Each row below holds a small network's activations on one input, seen along a few directions.
Each table varies a few parts of the input and shows all the possible inputs, shuffled.
Descriptions start from the smaller parts, as in this example, which fits no table here: values(3) and (point or line(11) or (line(4) and ring(8))).
Shared parts are said once, and a part with two or three values counts as separate values.

A family of inputs:
R1: 0.960  -2.742  -1.389  0.932  -0.394  -1.744  -1.762  0.930  1.732  1.246  -1.525  -1.165  -1.716
R2: -0.313  -1.245  -2.403  0.615  -1.194  -0.228  2.874  -1.705  -1.886  -2.353  3.639  0.780  0.696
R3: 0.415  -2.994  -1.457  0.001  -0.828  -1.821  -1.763  0.658  1.376  1.761  -1.677  -0.843  -2.172
R4: 2.404  5.810  8.618  -2.631  5.174  1.093  1.835  5.198  0.759  3.083  -1.635  -0.094  -0.662
R5: -0.940  -3.319  -0.814  0.484  -0.476  -1.012  1.691  -0.154  -0.276  -2.404  1.042  -1.105  -1.585
R6: -0.259  0.131  -2.158  0.954  -2.570  2.122  -0.426  -2.226  -0.822  -1.125  1.762  0.599  3.865
R7: -1.296  -2.798  -0.348  1.529  0.011  -1.224  0.832  0.304  -0.901  -2.950  1.135  -2.037  -0.554
R8: 2.911  6.164  7.766  -3.162  6.784  0.981  0.673  5.433  0.407  2.143  -1.933  0.751  -1.201
R9: -1.245  0.167  -2.438  -0.362  -1.604  0.123  -2.612  -1.651  1.105  2.547  -2.495  1.671  -0.187
R10: -0.790  0.823  -2.305  0.570  -2.787  2.265  -0.405  -2.548  -0.724  -1.319  0.484  1.599  2.377
R11: -0.697  -0.475  -0.951  0.360  -0.832  -0.917  2.100  -2.671  -2.238  -2.812  3.155  -1.452  1.024
R12: -1.151  0.476  -2.120  0.709  -1.286  0.363  -3.037  -1.568  1.468  2.183  -1.952  1.295  0.114
Question: The inputs of R7 and R5 match in every part but one. If R8 is changed in the same way as R7 into R5, which row does it become?
Answer: R4
Question: Describe the family of inputs behind these rows.
Answer: values(2) and (point or ring(5))
Question: Change only the values(2) part in R11. List by row number the other rows that result.
Answer: R2

A family of inputs:
R13: 1.217  4.263  8.826  -5.310  4.092  1.177  2.237  4.142  -2.804  -1.256  2.283  -1.368  -1.089
R14: 0.976  9.470  8.064  -0.435  2.009  3.048  1.677  0.063  0.548  2.007  -1.772  2.818  3.673
R15: 2.070  -2.201  3.229  -0.542  5.208  -2.365  -1.246  5.696  1.934  2.832  -2.325  -3.180  -5.032
R16: 1.329  -4.789  -6.294  1.843  -6.235  -1.742  -0.615  -3.575  3.101  4.711  -0.339  2.724  0.958
R17: -2.195  -4.539  -6.594  3.073  -1.840  -0.500  -4.824  -0.679  0.685  -0.526  -1.739  -1.535  -0.824
R18: 3.410  3.556  4.314  0.604  3.079  0.314  -1.728  5.312  2.879  5.306  -5.270  0.525  -2.270
R19: 0.975  4.901  3.767  -2.001  1.366  2.474  -3.513  2.987  5.153  7.069  -6.585  -0.663  2.070
R20: -1.159  -5.788  -5.786  1.608  -1.758  -3.361  -1.153  -1.182  1.467  -0.755  -1.333  -1.517  -2.930
R21: -1.485  -1.495  -2.852  -0.303  -3.271  -0.772  5.051  -4.886  -1.761  -4.170  3.727  2.497  1.984
R22: -2.097  -2.401  -2.799  1.074  -0.926  -1.849  4.862  -3.237  -3.323  -5.590  4.165  0.351  -0.034
R23: 0.134  1.482  8.133  -4.278  4.382  -0.188  2.962  3.560  -2.179  -4.280  3.137  -2.772  -1.498
R24: 3.007  1.331  2.910  -0.542  4.962  -0.856  -1.222  7.447  1.109  5.342  -2.802  -1.901  -4.696
R25: 2.959  7.074  6.548  -1.266  4.762  2.915  3.657  2.992  -1.347  1.251  0.486  -0.023  0.133
R26: -3.311  -0.105  -3.493  2.107  -1.357  2.034  -2.339  -4.699  -3.489  -5.120  3.833  0.094  3.895
R27: -3.872  -1.368  -3.099  -0.209  -0.823  0.916  0.650  -3.653  -3.606  -5.782  3.935  1.425  2.825
R28: -1.826  -3.372  -7.199  2.817  -2.035  0.307  -7.519  -1.926  0.494  0.082  -1.793  -2.002  1.821
R29: -0.705  -5.597  -5.028  1.028  -5.067  -2.016  -0.975  -2.501  2.343  1.292  -2.151  1.099  -1.362
R30: 0.574  -0.421  -2.645  0.731  -6.547  0.463  4.038  -5.862  -1.202  -2.414  4.545  3.428  2.378
Question: Describe the family of inputs behind these rows.
Answer: values(2) and (line(4) or line(5))
Question: The inputs of R30 and R16 match in every part but the values(2) part. If R25 is changed in the same way as R30 into R16, which row does it become?
Answer: R18
Question: Change only the values(2) part in R26. List by row number the other rows that result.
Answer: R28

A family of inputs:
R31: -0.313  -2.888  -1.947  0.440  -1.873  -2.312  3.823  -2.237  -1.519  -3.267  2.941  0.460  -1.325
R32: 1.578  1.574  1.975  -0.661  -0.406  -1.128  5.332  -0.220  -0.745  -0.578  1.565  1.328  -1.039
R33: 1.674  0.678  4.728  -2.206  5.196  0.313  -4.224  6.283  3.232  5.201  -4.759  -2.523  -3.080
R34: -3.212  -5.137  -5.146  1.851  -1.603  -1.506  0.190  -2.748  -3.510  -6.467  3.664  -0.630  0.291
R35: -0.483  3.287  -0.095  0.374  -0.025  2.912  -3.691  -0.667  0.428  1.436  -1.501  0.657  3.741
R36: 1.276  2.539  -0.334  0.020  -1.328  1.900  -1.988  0.158  1.283  3.242  -2.107  0.509  0.683
R37: 0.990  2.462  8.279  -2.110  6.758  -1.005  2.244  5.682  -0.698  -0.597  0.041  -1.937  -2.713
R38: -2.833  -6.561  -7.603  2.039  -3.111  -0.615  -5.215  -2.533  0.629  -0.632  -0.395  -0.791  0.376
R39: 2.250  0.037  -0.355  0.194  -2.414  -0.652  -0.129  0.055  3.415  4.456  -3.113  0.983  -0.916
R40: 0.222  3.548  3.039  -0.550  0.319  0.681  4.229  -1.290  -1.337  -1.798  2.157  1.245  1.198
R41: -1.322  4.728  1.946  -0.529  1.770  3.237  1.406  -1.206  -3.370  -2.523  3.772  0.264  4.193
R42: 0.172  -4.266  -4.487  1.137  -3.282  -1.825  -1.978  -1.277  2.193  1.526  -2.265  0.434  -1.409
Question: The inputs of R35 and R41 match in every part but one. If R42 is changed in the same way as R35 into R41, which row does it become?
Answer: R31
Question: Describe the family of inputs behind these rows.
Answer: values(2) and (point or line(5))
Question: Change only the values(2) part in R39. List by row number the other rows that result.
Answer: R32
